A small network was trained on invented records. Each row is its activation on one of them, seen along a few directions.
Each row is followed by the record's values for the fields Fofe, Bazo, Bop, Takop.
Other fields move the rows too, some of them a lot.
(in the rows, 500 means zero)
Random noise pushes rows far along 20 fixed directions. That doesn't count. These rows show it; they differ only by the noise:
[359 401 462 682 477 242 305 539 689 316 631 433 559 564 475 483 608 390
 467 544 407 439 418 448 535 535 499 641 646 361 523 401 496 466 418 590
 555]
[352 728 599 604 500 299 485 537 470 633 719 616 529 479 589 424 442 504
 301 559 281 495 342 683 566 750 490 446 532 435 516 412 361 640 496 490
 372]
[503 531 661 417 207 569 461 630 497 478 205 277 428 331 591 268 212 538
 377 676 730 372 264 727 443 211 490 444 641 377 570 177 419 418 308 515
 420]
[297 369 405 456 271 815 407 429 638 592 251 301 576 423 403 371 551 612
 748 576 494 553 451 294 349 403 519 496 660 517 298 358 529 356 707 442
 621]
[655 543 334 678 562 270 412 407 670 449 631 531 465 509 480 645 567 393
 513 495 524 483 516 428 629 369 479 517 536 290 239 717 527 575 330 460
 726]
[661 570 555 331 567 527 605 469 621 399 217 482 692 512 562 619 623 618
 557 754 801 555 462 410 355 390 201 485 538 410 254 748 579 666 334 487
 777]
[415 370 446 465 473 614 787 561 482 460 580 668 712 476 697 237 394 543
 536 265 484 505 619 401 510 574 481 544 595 530 517 607 279 421 378 598
 724]
[523 421 428 677 466 340 654 601 458 687 708 537 667 540 573 440 381 372
 355 377  95 439 531 681 742 386 320 413 547 398 574 413 375 652 433 473
 451]
[438 561 343 623 449 598 397 512 554 275 567 646 483 459 569 145 521 499
 628 282 471 307 442 449 610 457 786 638 656 363 725 372 365 543 357 579
 410]
[342 355 663 464 521 610 478 533 376 535 429 416 544 501 552 392 444 497
 629 462 360 327 389 496 484 478 534 472 488 585 567 385 394 416 544 631
 516]
[383 483 701 655 466 735 508 427 601 545 286 742 599 588 585 704 393 547
 676 479 498 378 390 264 280 452 536 459 590 568 613 508 145 580 519 593
 326]
[397 317 358 391 657 627 627 772 363 916 237 409 702 788 343 488 372 383
 533 477 393 381 213 648 651 305 507 637 796 511 531 529 731 306 565 448
 455]
[433 543 386 604 371 632 859 179 523 452 644 549 419 468 595 496 791 694
 716 290 456 922 750 489 455 535 446 200 245 695 342 513 597 786 727 612
 507]
[517 566 420 600 362 408 686 325 618 531 578 362 331 550 445 540 474 471
 504 449 598 861 427 599 615 566 374 552 406 626 148 454 601 351 613 411
 569]
[566 542 370 448 598 587 506 445 368 390 511 548 305 420 564 374 485 497
 642 341 698 363 431 517 702 425 789 544 414 397 434 632 478 483 354 590
 671]
[385 427 672 407 462 468 492 465 416 485 522 405 283 421 582 566 484 563
 534 538 539 615 475 490 451 501 498 296 345 654 299 535 510 360 690 549
 617]
[675 548 423 466 730 266 449 483 410 508 512 270 301 591 444 420 589 355
 670 485 433 488 276 618 763 283 596 484 387 500 319 524 863 361 480 568
 661]
[458 568 610 347 328 704 554 493 468 473 334 603 548 472 573 350 421 518
 547 541 462 620 246 449 653 741 287 630 476 625 493 269 293 413 836 374
 363]
[563 428 677 426 689 590 597 506 329 632 363 408 446 590 464 736 443 497
 572 586 403 467 438 509 509 351 489 380 249 622 607 514 504 534 549 556
 404]
[428 549 462 449 490 458 522 543 163 384 508 549 341 377 768 523 540 623
 300 486 710 546 474 824 672 479 395 313 527 373 304 576 347 635 642 556
 655]
[301 399 604 522 284 367 641 716 614 582 527 479 558 572 482 422 348 497
 363 473 823 640 382 794 240 323 579 507 870 448 331 554 772 275 238 657
 541]
[399 586 486 690 809 481 337 512 397 451 502 624 618 668 507 681 617 499
 555 550 390 441 373 429 469 589 642 657 600 377 583 539 316 525 530 645
 483]

[513 319 400 626 354 437 830 486 643 486 579 469 478 490 622 605 244 475
 316 423 581 641 724 394 554 478 436 473 354 480 577 486 200 474 247 521
 631] : (Fofe g4; Bazo c4; Bop z10; Takop e2)
[810 650 309 577 642 679 801 430 306 369 357 591 677 545 628 455 505 514
 657 461 511 760 481 482 664 389 531 653 375 358 625 310 312 530 461 687
 565] : (Fofe g1; Bazo c2; Bop z9; Takop e4)
[344 562 624 509 453 500 588 439 631 562 619 733 403 480 605 447 350 471
 506 415 452 471 438 256 459 831 726 480 392 649 697 503 262 439 474 546
 383] : (Fofe g2; Bazo c4; Bop z10; Takop e7)
[767 741 683 332 653 336 445 418 496 434 773 693 493 378 508 315 633 432
 618 450 381 478 482 442 563 725 575 459 254 531 465 689 711 577 404 544
 564] : (Fofe g1; Bazo c1; Bop z11; Takop e6)
[528 361 737 371 589 636 558 454 513 549 377 407 689 468 493 434 468 493
 646 521 330 122 551 411 423 464 350 457 348 629 695 517 421 686 292 555
 506] : (Fofe g2; Bazo c3; Bop z9; Takop e5)
[524 753 203 555 404 528 778 165 613 747 430 472 395 447 462 323 504 401
 438 419 610 620 386 455 729 833 748 500 342 501 740 285 543 640 498 515
 323] : (Fofe g2; Bazo c3; Bop z9; Takop e5)
[709 454 463 571 475 396 368 444 522 414 599 827 771 449 526 469 715 322
 575 398 515 707 626 210 317 453 634 447 695 279 597 537 651 358 622 780
 563] : (Fofe g4; Bazo c2; Bop z11; Takop e2)
[572 442 440 537 185 550 831 401 692 780 537 620 750 551 320 683 332 316
 457 521 550 912 394 449 620 834 382 793 422 444 462 309 484 418 559 485
 376] : (Fofe g4; Bazo c4; Bop z10; Takop e6)
[314 376 486 482 608 483 374 587 583 370 365 415 475 596 498 613 530 518
 381 669 443 202 438 339 582 572 463 566 468 500 843 397 306 658 465 429
 334] : (Fofe g4; Bazo c1; Bop z10; Takop e2)
[513 576 484 626 537 401 393 386 372 485 434 659 537 555 670 419 561 401
 592 305 593 386 318 581 595 595 437 534 754 460 351 514 399 456 652 627
 608] : (Fofe g3; Bazo c4; Bop z9; Takop e5)
[537 869 589 605 730 576 282 352 333 565 527 432 164 551 422 849 479 643
 509 690 439 778 384 556 474 679 510 559 276 659 160 526 312 342 877 258
 416] : (Fofe g2; Bazo c1; Bop z10; Takop e7)
[468 497 560 507 613 534 525 493 402 312 659 413 574 498 499 470 586 654
 413 498 457 584 772 535 350 620 449 574 381 569 622 484 406 531 453 534
 520] : (Fofe g3; Bazo c3; Bop z11; Takop e2)
[408 506 649 588 632 368 585 462 481 529 347 467 473 699 635 508 532 437
 499 436 512 398 328 581 432 513 415 394 571 699 617 490 515 517 508 658
 412] : (Fofe g2; Bazo c4; Bop z10; Takop e3)
[579 322 567 640 231 438 576 380 646 809 510 566 600 382 449 549 293 163
 523 391 459 256 386 454 606 454 669 416 429 329 695 366 440 609 230 705
 403] : (Fofe g4; Bazo c1; Bop z10; Takop e3)
[860 629 296 506 508 742 636 321 216 670 324 428 590 332 504 436 389 449
 461 462 650 561 538 606 659 354 540 527 431 270 489 376 382 503 466 528
 597] : (Fofe g1; Bazo c1; Bop z11; Takop e2)
[579 567 431 470 526 524 667 458 451 514 325 365 556 469 623 394 523 539
 608 622 433 582 405 477 566 393 495 387 397 456 558 307 482 570 487 634
 595] : (Fofe g2; Bazo c2; Bop z11; Takop e4)
[507 413 672 436 505 506 621 551 513 453 407 421 707 485 486 383 372 418
 313 547 563 325 490 561 426 555 413 648 526 519 837 373 412 482 228 579
 391] : (Fofe g2; Bazo c3; Bop z9; Takop e5)
[669 354 686 498 501 617 562 415 398 626 686 628 552 516 361 765 426 359
 689 405 397 660 592 387 471 575 527 568 232 535 334 594 461 346 547 601
 550] : (Fofe g3; Bazo c2; Bop z10; Takop e6)
[292 612 643 377 423 622 380 582 510 411 268 529 429 469 659 427 491 705
 541 636 564 474 343 453 338 497 348 374 680 630 332 488 371 465 727 392
 482] : (Fofe g4; Bazo c3; Bop z9; Takop e5)
[567 654 743 594 410 468 523 496 449 651 550 557 423 440 593 531 326 518
 498 511 362 525 442 653 392 353 464 249 456 539 417 412 395 547 496 499
 356] : (Fofe g3; Bazo c1; Bop z9; Takop e5)
[583 609 535 379 579 530 601 614 430 550 662 586 585 488 371 509 379 460
 393 589 686 757 475 565 436 767 771 824 382 356 572 538 557 279 280 599
 551] : (Fofe g2; Bazo c4; Bop z10; Takop e7)
[696 668 604 439 514 640 386 460 577 467 458 727 710 440 468 593 532 536
 740 666 411 565 433 249 456 619 421 660 398 384 385 540 350 592 515 451
 561] : (Fofe g4; Bazo c4; Bop z10; Takop e7)
[452 429 351 662 857 399 487 516 536 524 493 319 381 764 429 739 431 505
 524 452 496 366 545 446 533 437 517 654 525 608 380 734 427 361 378 398
 685] : (Fofe g3; Bazo c1; Bop z9; Takop e5)
[431 309 425 475 477 303 246 651 425 319 474 413 423 471 568 580 620 474
 343 589 641 586 555 506 438 341 485 424 704 367 447 501 628 290 690 576
 661] : (Fofe g4; Bazo c4; Bop z10; Takop e7)
[937 513 771 247 716 720 443 445 269 676 333 468 696 414 322 597 390 445
 415 578 609 309 682 508 301 417 367 523 377 504 599 755 586 451 357 393
 501] : (Fofe g3; Bazo c4; Bop z11; Takop e6)
[545 577 521 371 486 751 403 468 387 577 474 698 519 457 365 369 487 460
 459 414 547 362 470 478 526 668 642 615 524 510 767 432 521 500 623 397
 166] : (Fofe g2; Bazo c1; Bop z10; Takop e2)
[356 523 647 500 301 539 636 461 730 373 611 366 249 414 518 478 419 671
 712 528 579 475 491 597 424 370 558 393 267 592 247 524 501 680 155 526
 569] : (Fofe g2; Bazo c3; Bop z9; Takop e5)
[397 310 286 698 525 258 746 495 596 794 453 347 695 750 454 787 663 396
 459 523 399 677 481 625 537 389 373 361 613 440 461 497 775 670 495 680
 550] : (Fofe g4; Bazo c1; Bop z10; Takop e6)
[559 532 512 361 605 434 332 526 377 429 363 529 398 471 521 677 633 504
 503 659 687 587 404 440 494 482 585 429 487 444 455 588 652 419 732 582
 579] : (Fofe g1; Bazo c3; Bop z11; Takop e4)
[318 342 564 496 363 721 373 363 313 684 626 592 496 345 334 636 507 439
 553 382 625 317 526 603 509 681 743 561 437 373 418 557 499 562 536 611
 464] : (Fofe g4; Bazo c4; Bop z10; Takop e7)

Here are new rows. What are their fields?
[665 606 635 557 532 345 344 424 474 271 600 587 565 427 546 567 614 458
 404 559 627 427 531 590 456 582 415 554 466 315 519 515 471 666 329 613
 507] : (Fofe g4; Bazo c1; Bop z10; Takop e6)
[457 461 254 614 596 472 699 516 563 599 447 476 533 604 478 689 562 467
 442 503 593 635 480 510 573 447 621 522 519 410 545 606 552 589 417 587
 577] : (Fofe g1; Bazo c1; Bop z11; Takop e3)
[426 711 701 311 562 554 512 642 512 309 566 692 323 523 675 401 413 640
 520 557 367 503 351 499 630 753 370 523 307 702 465 561 226 565 596 293
 419] : (Fofe g2; Bazo c3; Bop z9; Takop e5)
[432 642 442 739 524 437 356 699 373 533 678 748 574 579 577 563 454 440
 438 488 273 845 395 574 490 541 695 575 718 294 510 345 310 283 744 621
 399] : (Fofe g2; Bazo c3; Bop z9; Takop e5)
[600 679 358 568 500 457 304 507 556 363 659 432 438 323 454 492 653 599
 541 667 386 654 625 500 491 380 677 462 395 228 438 441 540 654 423 502
 592] : (Fofe g2; Bazo c3; Bop z9; Takop e5)
[504 635 379 384 415 380 594 520 821 388 516 665 273 614 421 640 637 521
 475 591 621 705 365 417 694 609 393 508 407 579 420 636 726 702 599 224
 328] : (Fofe g3; Bazo c4; Bop z9; Takop e5)
[553 545 442 525 806 459 539 342 314 662 345 306 499 538 477 521 534 382
 629 572 491 471 326 378 537 564 903 519 283 452 780 310 562 377 477 850
 555] : (Fofe g3; Bazo c1; Bop z11; Takop e2)
[519 504 559 552 504 469 431 500 427 314 596 462 539 316 600 490 451 479
 516 582 491 524 456 512 546 529 612 622 365 312 440 421 228 455 382 677
 721] : (Fofe g3; Bazo c3; Bop z11; Takop e3)
[543 636 605 514 530 541 600 383 255 555 289 184 543 393 620 525 441 631
 296 733 560 585 516 720 397 513 301 408 360 491 557 234 308 570 508 562
 527] : (Fofe g4; Bazo c4; Bop z10; Takop e7)
[701 631 538 508 431 509 345 450 552 556 460 641 584 471 408 598 558 422
 515 553 546 414 408 580 567 399 268 528 627 374 228 634 617 645 542 298
 446] : (Fofe g4; Bazo c1; Bop z10; Takop e7)
[413 531 554 533 485 612 545 412 309 559 356 642 517 502 629 640 583 550
 434 475 464 410 451 584 580 579 361 333 487 521 655 415 290 808 750 510
 280] : (Fofe g3; Bazo c4; Bop z9; Takop e5)
[520 476 318 470 576 248 545 513 669 617 599 486 517 522 486 393 444 363
 284 485 362 395 554 280 659 654 501 521 530 535 694 563 535 424 451 327
 516] : (Fofe g4; Bazo c4; Bop z10; Takop e7)
[497 388 391 441 556 678 642 602 470 519 480 586 737 417 575 533 455 569
 361 523 378 539 712 309 524 562 338 531 513 480 560 646 211 523 564 369
 662] : (Fofe g1; Bazo c1; Bop z11; Takop e3)
[518 380 587 478 483 413 685 439 604 661 602 554 510 576 426 596 392 370
 431 361 610 493 552 470 454 641 501 511 438 632 474 683 620 395 343 524
 514] : (Fofe g4; Bazo c1; Bop z10; Takop e6)
[434 680 799 700 599 296 329 455 594 446 580 406 309 489 597 729 351 601
 502 719 412 477 455 437 244 431 511 356 389 556 284 525 279 459 375 503
 552] : (Fofe g4; Bazo c4; Bop z10; Takop e7)
